A small network was trained on invented records. Each row is its activation on one of them, seen along a few directions.
Records have a field called M. Each example row is followed by its value.
Other fields move the rows too, some of them a lot.
[  1  14   8 -12  -8  -5  -4   2   2   3  -5   6  -4   2   6   1  10  -6
  -3  -1  -4  13   6  -5   5  -9] => m17
[-24   0  11   4   8   6   1  17  -5  21   7 -18  16  -3 -22  -3 -22  -1
  11  11  -3 -26  15   2   7 -19] => m3
[ 31   1  -9  -1 -28 -14  11  -6   1 -37 -19  12 -31  -9  19  17   4   1
 -11 -19 -12  24 -21   9 -20  29] => m28
[  0   2   1   2   0  -5   0  -7  -3   1  -6   4  -9  -2   1   7  -8  -9
  -9  -3  -5 -11   3   2  10 -10] => m12
[-17   2   1   0  19   8   2   6  -4  30   7 -11  15  -5 -26 -18 -18  -9
  14   9   0 -27  14   8   7 -16] => m24
[-10  -5  -1   3  -4 -18  14   3  -3  -5   4   1   0   8  11   8   3  -4
  -2   3   2  18  -6  -8  -4  -6] => m15
[-28   7  -2  -1  19  21  -5  11   8  26  11  -4  25   2 -27 -27 -11  -6
  17  13 -17 -37  10  -5  11  -9] => m16
[ 29 -10  -4 -17 -19 -21   4 -11   4 -42 -10   6 -30  -9  28  17  16   8
 -10 -21  -6  31 -16   9 -28  24] => m22
[  5  -6   8  10  -3   4 -10   6 -12 -15   9   2 -18   5   3  -9  -1  13
  -3   6   2  10   4   0  -3  -4] => m19
[ 27  -2   6 -11 -18 -10   0 -10  -3 -36  -7  11 -25 -10  16  27  24  -3
  -9 -21  -4  39 -28   9 -13  19] => m30
[-29   7   9   0   9  17 -10  12   3  31   9 -18  26   0 -22  -5 -21  -6
   6  13   0 -44  22   1  15 -14] => m9
[-16  -5   0   9  16   7  -4   9 -13  17   4  -2   8   0 -15 -26  -6   7
  10  16   7  -9  11   4   5  -6] => m8
[  5  -5  -1 -15  -3 -14  -7 -10   2 -22  -1   0 -26  -3  14   0  14  12
  -9 -10   0   7  10  -6 -20   7] => m1
[  4   0 -12  -2   9   2  14 -11  -6   7   5   0  -7  -9  -6  -6   4   7
 -17  -3   7  -1  12   5   3  -5] => m29
[-11   5   4   2   5  15 -12   9   9  14  -1 -20  29   3 -22  -9 -21   3
  12  13  10 -36  10 -10  15   1] => m5
[-12  -6  11   5  -3  -4   6   3  -3  12  -6 -10  11  -4  -9   2  -7  -2
   6   0  -3 -21  14 -11   3  -9] => m23
[  6   8   5   7   1   7 -12   6   6  -5   4 -14  17  11  -3  -5 -10  -1
   3  10  18  -1 -15  -2   6 -10] => m14
[  2   2   7   1  -2   1  -2  -1   2  -2 -16  -5  14  -3  -2  13  -7   3
  -4  -5  10 -12  -3  -9   2  14] => m26
[ 26   1  -2   3 -20   8  -4  -1   3 -30   3   6 -13   2  14   4  -1   9
  -5  -2   4  22 -17   5 -21   1] => m25
[ 10   2   7   2  -3  -8   3  -9  -5  -9   1   9  -5  -5  -2  12  12  -6
  -2   0 -10  10   4  -5   6  -4] => m4
[  7   3  -6   4   1  -8   2  -7  -1  10   4  -4  -3  -6 -10   3  -5  -9
  -7  -3  -5 -10   9   8   5  -9] => m18
[-29  -5  10   0   7   8  -3   3   8  33   2 -10  25   2 -11 -17 -17  -4
   8   2   2 -36  20 -14  16  -2] => m20
[ -6  -4 -15   6  -7  -6   4  -3   8   7  -4   4  -3   2  -2  -8  -3 -10
   7  -5  -2 -15  10  -2   4   4] => m11
[ -5  -1  17  17   9   1 -10  16   3   4   6 -11   3  19 -14 -15  -5   2
   5  18   7  -5   7  -3  13 -11] => m10
[ 11   9   6  -2   8  -2   2   6   4 -15  -5  -5   3   6   5  15   1  -5
 -12 -12  11   4 -10  10   5   2] => m2
[ 15  -6 -11 -17 -13 -11  -4  -2  -6 -16 -16  12 -11  -3  24  18   8  -7
  -8 -14  -3  36 -17   6  -8  10] => m7
[-16  -2  13   4  14   1   4   1   9   5   5 -10   7  17  -5  -9  10  -8
   2   4   1   1   1  -5  15  -1] => m6
[-23  -5   6   8  21   3   8  16   1  20   9 -15   8   6 -19 -14 -27   3
  17  14   7 -10  11   0  17 -18] => m21
[ 10  -1   2   7  -1  -4   0 -12  -4  -4   0   5  -1  -6   0  11   8  -5
  -1  -2 -14   0   3  -5   9 -10] => m13
[ 14   2  -6  -4  -7  11   4   7   6 -12  -4   7  -5  -4  -3   7 -10  -4
   2   5   0  -5  -9  13  -8   4] => m27

Here are new rows. What is M for each?
[-2  7 14 -6 -6 -7 -1 -6  3 -9  1 11 -8 -4 -2  4 16 -6 -3 -2 -5 11  0 -2
  6 -1] => m17
[-13   1   9  15   1  -3   2  15  -6   8   7 -16  10   4 -12  -8 -17   2
  12  17   2   0   1  -8   2 -23] => m21
[  2  -3  -8  -3   1  12   2   4  10   1  -4   3  10  -1  -6 -14 -13  -4
  18   5   3 -16   0   1  -3  11] => m27
[  7   8   2   1   3  15 -17  13   7   3  -2 -19  17  14  -6  -7 -10  -2
   2  12  14   1  -7  -5  14 -11] => m14
[ 33   4  -6  -7 -30 -11  10 -13  -8 -43  -4  13 -33  -8  36  27  19   4
 -12 -21  -7  43 -28  13 -31  19] => m22
[  0   4  -2   5  -8  -8  -3 -10  -5   4  -3   5  -1   1   7   4  -2  -6
  -6  -1  -7  -4  -6  -8   2 -11] => m12
[  2   1 -10  -8 -14 -10   0 -16  -6 -23   4  10 -25   0  30  10  20   5
  -7  -7   4  26  -1   4 -25   5] => m1
[  5   3   5  -2   2   4   1   1   0  -3 -12   1   5  -4   4  23  -7  -1
 -12  -4  11  -2  -7   4   0  10] => m26
[ 10  -1   8   8   5   6 -12  10   3  -6   6  -9  10  10  -4  -4  -2   2
   4   9  15  -3 -12   3  13   2] => m14
[-21  -8  -7  14   9   6  -7   7  -6   6   3   0   5  -2 -22 -16  -1   2
   9  10   8   1  11   2   1  -7] => m8
[-28  -4  12   7  17   9  -1  15 -10  34  10 -13  26   1 -19 -17 -15   4
  21  14  -7 -27  11  -1  10 -10] => m3
[  0  -2   3   5   4   6  -4   5  -2 -15   9  -3 -20  -1   2  -5  -9  13
  -4   2   9   6   9   4  -3 -15] => m19
[-11  10   7 -10  -3  -9   4 -10   5   4   3  11   2   2   8  -5   8  -4
   4   2   4   9  -1  -1   4  -6] => m17
[ 17  -6 -10   1 -15   2  -3  -4   8 -28   4   9  -8   0  23   2   0   6
   1   0   9  28 -15  10 -23   5] => m25
[  6   2  -5  10   1  -6  -5 -10  -3   5   3  -1   3  -7 -11   2   6  -7
  -3  -2 -14  -2   6   2   2  -4] => m18
[-16  -2  -1   5  17   3  -5   7 -10  31   7  -5  20  -1 -20 -21  -7  -3
  19  10  -5 -23  10   7   5  -7] => m24
[  0   1   6   0  -2   0  -2  -1   2  -1 -14  -4  15  -3   0  11  -8   2
  -3  -5  11 -12  -1  -9   3  14] => m26
[-12  -2   5   4   2  -9  18   1  -5   4   2  -3   2  11   5  -1   0  -2
   1   4   0  11  -7  -9   3  -8] => m15
[ 20  -1   5 -17  -5  -8   7  -9   1 -19  -9  10 -21  -6  18  20   8  -2
  -6 -20   4  27 -19  19  -9  11] => m30
[-25   4  10   5   8  14 -13  13  -2  33  11 -14  28   0 -16 -10  -8   0
  12  14  -4 -42  15  -2  13  -7] => m9
[-20  -8   7  13  17   0   2  15  -6  19   9  -8  12   9 -14 -16 -14   6
  21  17   2  -6   6  -1  14  -9] => m21
[-25   0   6  -6   5  15  -7   6   4  37   1 -11  23   7  -4  -9 -11  -5
   1   9  -5 -19  14 -12  14  -9] => m20
[ -8   0   5   3   8  21 -14   9   9  10   6 -14  23  -3 -19  -1  -6  -1
   8  16   5 -22  -3  -7  12   2] => m5
[-20  16  -5   0   1   9  -5  10   2  16   8  -4  21   4 -16 -16 -14  -6
   9  13 -13 -31   6  -6  -2 -16] => m16
[ 25   4   6 -12 -16 -16   1  -7  -2 -29 -14   6 -18  -7  13  18  10   2
  -4 -24   2  22 -16   6 -10  16] => m30
[ 14   2   6   1  -4 -13   5  -6  -9  -4   2  12  -6   0   5  10  12  -1
   0   2  -6   5   4   0   6  -2] => m4
[ -5  -6  10   8  -1  -3   5   4  -9  11  -1   0   6  -4   1   8   5   1
   4   4  -8 -10   4  -2   1  -7] => m23
[-12  -2   4  13   9   8  -7   9 -11   1   4  -6   5  -8 -20 -17  -4   1
   3  13   2  -1  11  -3   0 -11] => m8
[-23  -5  -1   5  18   9   0  10  -4  20   0 -15  14  -3 -24 -36 -18   6
  15  12  14 -22  21  -9   9 -13] => m8
[-21  12  -3   0   4   8  -5  14   5  14   2  -8  20   2 -25 -22 -18  -5
  13   9 -11 -44  18  -8   8  -9] => m16
[ -2   2   2  -1   2   4  -1  -4   1  10  -2   5  16   3   9  11  -6  -3
  -4  -2  13   3 -13  -8  -6  12] => m26
[-12   2   3   9   9   4  -8   6  -8  15   6  -8  16 -10 -25 -10  -5  -9
  12   8 -10 -15  11   2   0 -11] => m24
[  8   5 -10 -11   0  24  -2   9   8   9  -8   0  10   5  -4  -8  -9  -3
  11  11  -5  -2  -6   0  -5   0] => m27
[  1   5 -10  -3   5   2  -4  -7  -1  27  -2  -8  11   4 -11  -9  -3  -6
   0   3 -12  -5   9  -2   7 -12] => m18
[-26  -3   9  -2  11  11   0   3   7  31   5  -5  16   2  -7  -6 -17  -6
   0   4   2 -29  15  -1  15  -6] => m20
[ 11   6   2  -2  -9 -14   7 -10  -6  -4   3   8  -2  -1   7  11   7  -6
  -2   2  -3   9   0  -6   0 -10] => m4
[-21   1  -9   6   1  -2  -4   4  -5  26   9  -5  18   1 -20 -12  -9  -7
  16   7   4 -18   4   0  -7 -16] => m24
[ 2  4  6 -6 18  3  5  3  8 -3 -2 -6  8  9  3  5 -2 -5 -7 -9 12  1 -9  9
 10  3] => m2
[ 12   7 -12   5 -10  -8   7 -12 -12  -4   6   1  -5  -9   5   1  12   4
 -19  -1   2  10   3  -4 -10  -6] => m29
[-25  -4  11   4  11  15  -5   2   7  29   6  -8  19  -5  -8  -8  -3  -3
   5   7  -7 -24   8 -11  15  -4] => m20
[-15   0  15   4  14   3   4   1   8   5   5 -11   6  16  -6 -10  10  -8
   1   5   0   0   1  -6  15  -1] => m6
[-26  -8   8  14  18   5   0  10  -1  15   9 -11  15   5 -19 -15 -15   1
  21  17   0  -3   8  -4  14 -10] => m21
[-28  -4  11   0   7   9  -2   2   7  32   1 -11  24   2 -11 -16 -17  -3
   7   3   1 -36  19 -13  17  -3] => m20
[-15  10  -2   3   7   8  -6  17  -1  15   8   1  15   3 -16 -15  -6  -1
  11  11 -16 -34   9   0   5  -6] => m16
[  2  -4  -5  -7   3   1   1  -9  -1  18  -2   2   8   7   1   0  -1  -4
   1   1 -10   0   6  -8  12 -15] => m13
[-22  -4  -8  10  10   4  -8   5  -3  22   5  -3  17  -4 -27 -11  -3  -8
  18   5  -3 -15  11   5   1  -9] => m24
[  2  -5  -7  -7   3  -1   0  -9  -1  17  -1   3   8   7   2   1  -1  -5
   1   1  -9   2   7  -7  12 -14] => m13
[-18 -10   7   5  12 -14  -4  17   5   8   4 -22  13   2 -17 -16 -22   7
  17  19   3 -12  16 -13   8 -14] => m21
[ -7  -3   0  -1   9   0   3  -9   1  14  -3   5  -4   1  -2  -3 -11  -8
  -4  -3  -3 -14   3   1  14  -9] => m12
[ -4  -4  12   9  -2  -3   4   5 -10  10  -3  -1   5  -4   0   9   6   2
   3   5  -9 -10   4  -2   0  -7] => m23
[ 11  11   5   0  -3  -4   0   2  -1 -16  -3  -6  10   9  11  11   7  -7
 -10  -7   9  11 -19   1  -2   3] => m2
[ 15   3   8   2   2  -3  -1   7  -3 -16  -3  -2   3   8   7  12  16  -3
  -8  -6   7   7 -18   4   5  11] => m2
[  1  -1   4   5   3   7  -4   6  -2 -15   9  -4 -21  -1   0  -5 -10  13
  -5   1   9   6   9   2  -3 -15] => m19
[  9   2 -10   2  -4  -7   7  -6  -8  -2   1  -4  -4 -11  -5  -8   6   5
 -12  -8   6  -4  17  -8   1  -1] => m29
[-15   3   3  -3  20  25  -6   9  10  26   5 -14  26   4 -18  -9 -25  -3
  10  15  13 -32   7   2  18  -3] => m5
[ 17   8 -10  -8 -13  17  -5  12   4  -5 -10   2   3   3  -2   4  -5  -2
   3   8  -6   3  -8   1 -10   0] => m27
[ 10   1   1   1   1  -7   6  -9  -3   0   1   4  -5  -3   0  12  -4  -6
  -6  -3  -5  -8   7   2  10 -14] => m13
